These are the activations of a small neural network, seen along a few directions. Each row is one input.
In each table, some parts of the input vary, and every possible input appears once, in random order.
A made-up example of a description, with smaller parts first: one of 6 places along a line, together with either a single point or one of 9 places along a line or (one of 2 separate values, together with one of 5 places around a ring).
Shared parts are said once, and a part with two or three values counts as separate values.

Other details of the inputs vary at random and push rows far along two fixed directions, the same in every table; ignore that.

Rows:
x1: [-24  -3   7  19  -1  30 -15 -23 -15 -18  -5  -5]
x2: [ 33  10 -47 -19 -15 -22   6   2 -23 -81 -17 -45]
x3: [-21 -15  54   9  15   6 -10   8  41  96  36  50]
x4: [ 13  43  -2   1   8   0  23  10  37  11 -67  23]
x5: [-25   3  42 -16  16  28 -39 -14 -16  47  56  25]
x6: [ 38  39 -46 -30  -2 -13  21  13 -18 -63 -48 -25]
x7: [-5  0 37  8 10 -1  1 11 41 71  7 42]
x8: [ 11  41 -10  -6  18  13  21  13  20  15 -67  18]
x9: [ -1  -2   5 -31  23 -14   3  35   5  68  39  13]
x10: [ 24  31 -63 -24   1  -8  40  16 -20 -59 -42 -33]
x11: [  6  32 -53  11   2  16  39  -3  -2 -54 -79 -20]
x12: [ -8 -47  36   5  -7 -16 -28  10  -5  49  54  10]
x13: [ 38   9 -48   9 -14 -31  46   4  18 -62 -67 -26]
x14: [-24 -47  33  22  -2  -1  -9  -5  11  51  56  10]
x15: [  0 -33  12  -2 -31  -2 -59 -30 -48 -69  64 -42]
x16: [-46 -17  37  16  14  37 -26 -14  -6  49  32  22]
x17: [ -1  35 -21   7  16   1  42  14  35  14 -63  19]
x18: [ 45  13 -39   6 -18 -33  36   3  18 -63 -70 -22]
x19: [-16 -23   0  34 -15   7   4 -19   9 -18  13  -7]
x20: [ 14  52 -31 -32  28   6  32  16   5  11 -41  12]
x21: [  6 -24  15  -5   9 -27   7  35  14  73  20  20]
x22: [ -2  13  20 -37  26   3  -6  26  -2  65  31  25]
x23: [ 43   9 -15 -15  -2 -41  22  36  20  17 -45   6]
x24: [ 32  27 -37 -37  17 -28  31  39   8  10 -22  -7]
x25: [ -3 -62  16  27 -44 -13 -50 -28 -42 -58  53 -36]
x26: [-38 -23  -1  13 -17  38 -39 -51 -56 -63  60 -33]
x27: [-20  -2  11  15  -3  30 -20 -24 -13 -20  -7  -3]
x28: [ -1 -28   6  -1   9 -23  16  36  12  75  22  14]
x29: [ -5  12  15 -34  28   3   0  28  -4  67  33  23]
x30: [-21  21  13 -27  35  20   2  10   2  70  23  33]
x31: [ 20  25 -21   7   9 -14  46  18  44  13 -56  17]
x32: [-22 -65  14  42 -38   0 -32 -47 -26 -66  52 -37]
x33: [-29  -7  54   9   7  34 -41 -17  -2  45  24  26]
x34: [-41 -33  20  48 -31  29 -42 -57 -28 -71  35 -25]
x35: [ 19  35 -35 -37  22  -9  36  33  -2  10 -28   1]
x36: [ 15  33 -41 -15  -5  12   6 -22 -26 -82 -36 -27]
x37: [  1 -42  -7  13 -18 -22  -4   4 -16 -11  20 -19]
x38: [  9 -10  41  -3   7 -17  -2  15  36  72  10  34]
x39: [  3 -15  31  -1  12 -16   8  17  36  72  12  31]
x40: [  7  39 -12   3  13   1  33  12  36  11 -65  21]
x41: [-48 -19  36  29   5  28 -15 -15   9  47  39  21]
x42: [ 28  30  -5   1   2 -15  29  14  45  12 -60  21]
x43: [ 33  21 -69 -22  -3 -25  39  21 -11 -60 -35 -42]
x44: [-32 -53  15  51 -38  16 -35 -54 -20 -69  48 -28]
x45: [ -8 -23  18  -4 -27  16 -58 -36 -57 -71  57 -33]
x46: [-19  15  38   8  16  13  -4   7  32  68  -3  43]
x47: [ 22  38 -31 -16  -9  11  -3 -23 -25 -83 -40 -24]
x48: [ -3 -35   8   0 -29  -2 -54 -27 -49 -66  68 -43]
Each input here is: one of 6 places along a line, together with one of 8 places around a ring.
Changing only the place on the line of 6 turns x17 into x40. The same change can be made to x32. Which row results? -> x39
Changing only the place on the line of 6 turns x29 into x45. The same change can be made to x31. Which row results? -> x42
A walk changes only the place on the line of 6. It starts at x26 and steps to x30. List the rest of the walk in order. -> x20, x36, x5, x47
Change only the place on the line of 6 in x11. List by row number the other rows that result. -> x1, x8, x16, x27, x33

Rows:
x49: [-25 -55  65   4 -13  -8 -76 -16 -20  34 114   8]
x50: [ 38  32 -65 -40  19 -28  58  36  -6  -4 -51 -14]
x51: [ 33 -29 -21  20 -32 -28   4  -3  -1 -69 -22 -41]
x52: [-14  -2 -12  47 -25  14  12 -29   4 -65 -36 -15]
x53: [ 11  15 -21  16   5 -13  53   5  44  19 -67  22]
x54: [-37  -9  58  -5  -3  48 -75 -46 -32  13  95  10]
x55: [  9 -18  -3 -33  19 -33  23  56  14  81  42   9]
x56: [ 36   8 -27 -13 -22 -19  -3 -16 -25 -83 -20 -28]
x57: [-20   6 -11  40 -13  25  10 -41   5 -68 -43 -16]
x58: [ -1 -30 -29  55 -40 -12   7 -31   6 -90 -28 -32]
x59: [ 34  67  -8 -52  43  -4  31  39  32  50 -55  40]
x60: [ -1   7 -26 -20   8   3  11  17 -32  -9  12 -13]
x61: [-54 -53  84  28 -18  34 -76 -28 -30  38  94  13]
x62: [  5  25  -1  -5  14  15   4   0   8  -4 -46   6]
x63: [ 20 -16 -19  18 -29  -4  -6 -29 -23 -78 -27 -31]
x64: [-15  24  -1 -42  49  11  15  31  -4  75  14  21]
x65: [ -6  29 -49 -17   9  29   7 -13 -45 -70  -8 -32]
x66: [  3 -24  25  21  16 -20  37  31  61  80  -9  38]
x67: [  6   3 -16 -36  24 -32  26  55  13  86  21  14]
x68: [ 11 -11   3   7  -4 -24  -3  19  20  34 -11  12]
x69: [ 33  -1  30 -31   9 -38   5  39  28  75  24  20]
x70: [-24  28 -28  43 -21  34  14 -50   5 -85 -56 -24]
x71: [-56 -36  52  34 -19  60 -85 -63 -43 -27  70  -7]
x72: [ 15  37  22 -38  23  -8   5  36  20  67  -7  40]
Describe the family of inputs behind these rows. -> one of 4 places along a line, together with one of 6 places along a line
Change only the place on the line of 4 in x60. List by row number the other rows that result. -> x52, x61, x72
A walk changes only the place on the line of 4. It starts at x50 and steps to x56. List the rest of the walk in order. -> x63, x53

Rows:
x73: [ 43  63 -27 -13   2 -14  39   2  45 -39 -81   9]
x74: [-22 -30  27  -5  -8  21 -50 -20 -50 -13  61 -13]
x75: [-38  -6  33   8  20  32 -12 -12   9  58  42  26]
x76: [ 10  14 -22  10   8 -11  43  13  31   9 -45  12]
x77: [ 11   0  -7 -14  15 -21  28  29  20  53   6  16]
x78: [-13 -27  27  20  -6   4  -9 -12  10  27  15  16]
x79: [ -5  -7 -16   0  -3 -10  11   8  -1 -13  20 -17]
x80: [-36 -25  39  19 -10  37 -50 -36 -37  -6  39  -1]
x81: [  0  34 -13  -3  30  -7  56  41  55  68 -45  34]
x82: [   4   -2  -43   -1  -24    7  -14  -30  -53 -116   -1  -55]
x83: [ 29  38 -32  -2   4 -15  32  31  22  -8 -94   4]
x84: [  3   0  28   1  16  -7   6  21  33  73 -20  36]
x85: [ 22  -1 -25  -2 -20 -16  -9   9 -24 -54 -22 -32]
x86: [-27 -12  29 -19  24  15 -15   7  -4  75  70  23]
x87: [ 26  -7 -12  -9  -6 -23   3  13  -5 -14 -16 -15]
x88: [ -4 -37  26  -1  -4 -10 -18   1  -8  37  50   5]
x89: [-12   6 -26  19 -20  23 -10 -37 -34 -90 -22 -35]
x90: [ 10  -2  14  -8 -17  -5 -31 -26  -9 -47  42 -13]
Describe the family of inputs behind these rows. -> one of 2 separate values, together with either a single point or one of 8 places around a ring
Change only the choice among 2 separate values in x84. List by row number the other rows that result. -> x87
Change only the place on the ring of 8 in x89. List by row number the other rows that result. -> x75, x76, x78, x80, x81, x83, x84
